[[.09, -.50, .09, .53, .66, .19, -.65, .72, -.29, .01, .61, .57, .26, -.20, .31],
 [-.30, .05, -.32, .42, -.34, -.71, -.30, .02, .70, -.11, .56, .24, .51, .49, .07],
 [-.25, .16, -.47, .14, .26, .48, -.49, .03, -.14, .44, -.08, .73, -.07, -.59, -.32],
 [-.51, -.48, -.18, -.63, .56, -.48, .29, -.43, -.55, -.04, .43, .50, -.49, -.19, -.33],
 [.49, .39, -.29, .17, -.37, -.53, -.22, .00, .38, -.15, -.12, -.13, -.52, -.58, -.41],
 [.65, .52, .34, .53, .26, .04, .35, -.46, -.40, -.22, .74, -.55, .14, .37, -.52],
 [-.68, -.49, -.09, .71, .67, -.01, -.51, -.67, -.70, .09, .13, -.19, -.23, -.49, .05],
 [.08, -.72, -.38, -.38, -.14, .05, .32, .71, .07, .60, .59, -.22, .71, .31, -.12],
 [-.25, .32, -.45, .01, .53, .42, .35, -.39, -.25, .65, .50, -.01, -.44, .54, .01],
 [-.34, .65, .04, .59, .26, .62, .71, .12, .56, -.39, -.16, -.36, -.08, .23, .33],
 [-.12, -.27, -.20, -.69, -.03, -.01, .45, .18, .50, -.54, -.19, -.17, -.13, .10, -.40],
 [.00, -.56, .05, -.15, .74, -.35, .40, .21, -.69, -.56, .58, -.72, -.30, .48, .27]] -> .05

[[-.09, .00, .22, .13, .31, .22, .20, -.27, -.09, .27, .06, .14, .14, .29],
 [-.06, .06, .11, -.39, .02, .17, -.14, .07, -.15, -.11, -.11, .11, -.22, .18],
 [.27, -.14, .07, -.01, .00, .65, -.01, .14, .25, .00, .28, .32, .30, .23],
 [-.15, -.33, .22, -.05, .26, -.04, .09, -.20, -.18, .17, -.09, .03, -.09, .24],
 [-.22, .43, .18, -.13, .24, .04, .09, -.24, -.29, .13, -.14, .05, -.13, .21],
 [.22, -.01, -.14, .03, -.20, .25, -.09, .21, .22, -.14, .17, .09, .18, -.10],
 [.18, -.02, -.14, .01, -.20, .16, -.09, .18, .17, -.14, .13, .04, .12, -.12],
 [.10, .01, -.09, .20, -.05, .02, .05, .03, .13, .02, .11, -.01, .17, -.10]] -> -.09

[[-.02, .20, -.12, -.33, .24, .20, .03],
 [.00, .00, .00, .00, .00, .00, .00],
 [.00, .03, -.32, .48, .08, .03, .17],
 [-.01, .07, -.06, -.13, .08, .07, .01],
 [.20, -.22, .56, .01, -.36, -.29, -.25],
 [.14, .58, -.14, .42, .22, .14, -.14],
 [-.53, -.12, -.08, -.17, -.03, -.05, .23],
 [-.37, -.04, -.02, -.13, -.02, -.02, .17],
 [-.02, .13, -.09, -.22, .15, .13, .02],
 [-.04, .30, -.12, .06, .18, .12, .04],
 [-.01, .00, .00, .00, .00, .00, .00],
 [-.01, .11, -.08, -.19, .12, .10, .02]] -> -.08

[[-.03, -.05, .08, .19, -.14, .02, .18, .19, -.04],
 [-.05, .03, -.06, -.06, -.08, -.25, -.08, .19, -.33],
 [-.19, .22, -.14, -.52, .46, -.19, -.48, -.46, .01],
 [-.12, -.01, .10, .18, -.11, -.04, .17, .21, -.09],
 [.04, .14, -.28, -.54, .25, -.31, -.53, -.27, -.24],
 [-.12, .01, .05, .09, -.09, -.13, .08, .21, -.19],
 [-.36, .23, .00, -.34, .39, -.21, -.31, -.28, -.03],
 [.08, -.08, .15, .21, .05, .45, .25, -.21, .56],
 [-.49, .21, .08, -.17, .25, -.34, -.16, .00, -.23],
 [-.14, -.05, .23, .37, -.11, .19, .37, .17, .19],
 [-.25, -.06, .29, .52, -.28, .03, .49, .48, -.07],
 [.04, .06, -.15, -.25, .07, -.20, -.26, -.06, -.20]] -> -.15

[[.46, .27, .31, .33, .29, .33, .43, .38, .23, .41, .27, .56, .31, .43],
 [.42, .33, .36, .31, .26, .30, .27, .24, .28, .41, .36, .19, .33, .25],
 [.30, .27, .34, .33, .30, .47, .33, .30, .28, .30, .27, .31, .27, .54],
 [.38, .43, .33, .35, .22, .31, .37, .35, .30, .31, .35, .30, .34, .38],
 [.32, .30, .26, .39, .47, .51, .43, .23, .31, .18, .26, .28, .19, .21],
 [.30, .39, .37, .20, .41, .30, .32, .37, .23, .24, .48, .30, .26, .38],
 [.32, .45, .30, .30, .26, .35, .20, .34, .35, .35, .37, .29, .25, .29],
 [.29, .41, .44, .30, .29, .20, .31, .60, .34, .43, .61, .38, .35, .38]] -> .44

[[.10, .07, .12, .19, -.17, -.11, .20, .20, .07],
 [.36, -.36, .41, -.24, .45, .39, .00, -.40, -.37],
 [-.12, .11, -.06, .05, .07, -.09, .19, -.02, .16],
 [-.22, -.40, -.25, -.45, .53, .37, -.42, -.60, .03],
 [.13, -.48, .15, -.47, .76, .53, -.18, -.73, -.27],
 [.34, -.20, .36, -.13, .30, .25, .10, -.24, -.32],
 [.09, .02, .20, .08, .14, -.01, .33, -.05, .05],
 [.03, .39, .05, .47, -.53, -.41, .39, .58, .20],
 [.34, -.51, .37, -.39, .65, .54, -.13, -.62, -.42],
 [.31, -.21, .37, -.15, .39, .27, .13, -.31, -.31]] -> .37

[[.14, -.16, .00, .17, -.03, .04, .07, .12, .01],
 [.19, .00, .20, -.24, .14, .02, -.03, -.12, -.18],
 [.74, -.12, .21, -.19, -.52, -.08, .39, -.23, .02],
 [-.15, .07, -.27, -.14, -.16, -.38, -.20, -.19, .17],
 [.15, -.27, -.12, .20, -.03, .05, .00, .00, -.14],
 [-.13, .09, -.12, -.29, -.29, -.49, -.15, -.31, .18],
 [-.06, .15, .15, -.12, .12, .07, -.03, -.02, -.01],
 [-.01, -.04, .02, .07, .04, .00, .00, .01, .01],
 [.25, -.27, -.16, -.19, -.04, -.08, -.03, -.42, -.17],
 [.01, -.08, .05, .09, .17, .24, .01, .15, -.17],
 [-.30, .05, -.18, .08, .52, .10, -.27, .11, -.03]] -> -.18

[[.00, -.26, .29, -.49, .02, -.70, -.51, -.72],
 [-.02, .67, -.50, -.11, .59, -.20, -.16, -.31],
 [-.54, .36, .29, .46, -.74, -.69, -.57, -.15],
 [.50, -.12, -.21, .31, -.06, .48, .05, -.49],
 [.10, -.59, -.19, -.12, .23, -.24, .69, .37],
 [.15, -.67, -.56, -.40, -.77, .32, -.32, -.16],
 [.44, -.10, -.71, .70, -.09, -.42, -.22, .25],
 [-.04, .76, .55, -.35, -.50, -.42, .76, -.32],
 [.04, -.56, -.71, .43, -.65, .00, .19, .02],
 [-.72, -.33, -.22, .33, .13, .09, .20, -.30]] -> -.22
---
.64,.28,-.31,.68,.29
-.19,-.35,-.15,.60,.32
-.03,-.09,-.34,.79,.20
Out: .20

-.13,.04,.01,-.60
.03,.36,.22,.09
-.01,.00,.03,-.01
Out: -.01

-.78,-.18,.47,.04
.03,.38,-.44,.16
.72,-.39,.18,.42
Out: .42

-.03,-.54,.10,.07
-.43,.60,.44,.15
-.39,.28,.51,.20
Out: .20

-.04,-.30,.09,.00
.77,.43,-.07,.28
-.20,-.34,-.26,-.07
Out: -.07

.17,.47,.16,-.31,-.30,-.52,.02
.09,-.16,.77,.74,.50,-.23,.24
.07,-.33,-.30,.18,-.30,-.23,.28
Out: .28
---
-.41   .10  -.05   .23
 .10  -.34  -.25  -.05
-.71   .40  -.31   .25
⇒ -.41

-.10   .16  -.09   .25  -.20   .33  -.04
 .00   .05  -.04   .00  -.07   .19  -.01
-.43  -.04  -.12  -.08   .17  -.61   .00
⇒ -.10

 .23   .03   .62  -.78   .11
 .18   .56  -.04   .08   .17
 .26  -.23  -.46  -.43   .53
⇒ .23

 .53  -.73  -.74  -.24   .05
-.38  -.12   .26   .25  -.37
 .10   .41   .11   .24   .39
⇒ .53

 .06  -.31   .00   .45  -.13   .14  -.17
 .09   .30   .11  -.42  -.13  -.11  -.09
-.48   .41   .19  -.30  -.24  -.68   .28
⇒ .06

-.74  -.15   .08  -.63  -.63  -.04   .42
-.75  -.18   .07  -.61  -.61  -.01   .41
-.62   .40   .37   .04   .04   .63  -.27
⇒ -.74

-.27  -.29  -.04   .16   .03
-.12  -.05   .05  -.63   .22
-.26  -.72  -.04  -.28  -.20
⇒ -.27

-.21   .22   .00   .06
-.15   .59  -.37   .54
-.42  -.39  -.10   .33
⇒ -.21

-.18  -.05  -.33  -.03   .03
-.10   .45  -.10  -.63   .02
-.16   .03   .15  -.17  -.21
⇒ -.18

 .02   .13  -.12   .56  -.22
-.06   .42  -.15  -.26   .08
-.09  -.31  -.19   .08  -.39
⇒ .02
---
array([[553, 459, 483, 529, 495, 474, 333],
       [926,  20, 837, 686,  92, 535, 117]]) Answer: 926, 837

array([7023, 7784, 7101, 6363, 9750, 2512, 7821]) Answer: 9750, 7821

array([244, 536, 256, 809, 613]) Answer: 809, 613

array([9, 7, 4, 2, 6]) Answer: 9, 7

array([ 589, -816, -893,  686]) Answer: 686, 589

array([299, 383, 515, 524, 106, 172, 836]) Answer: 836, 524
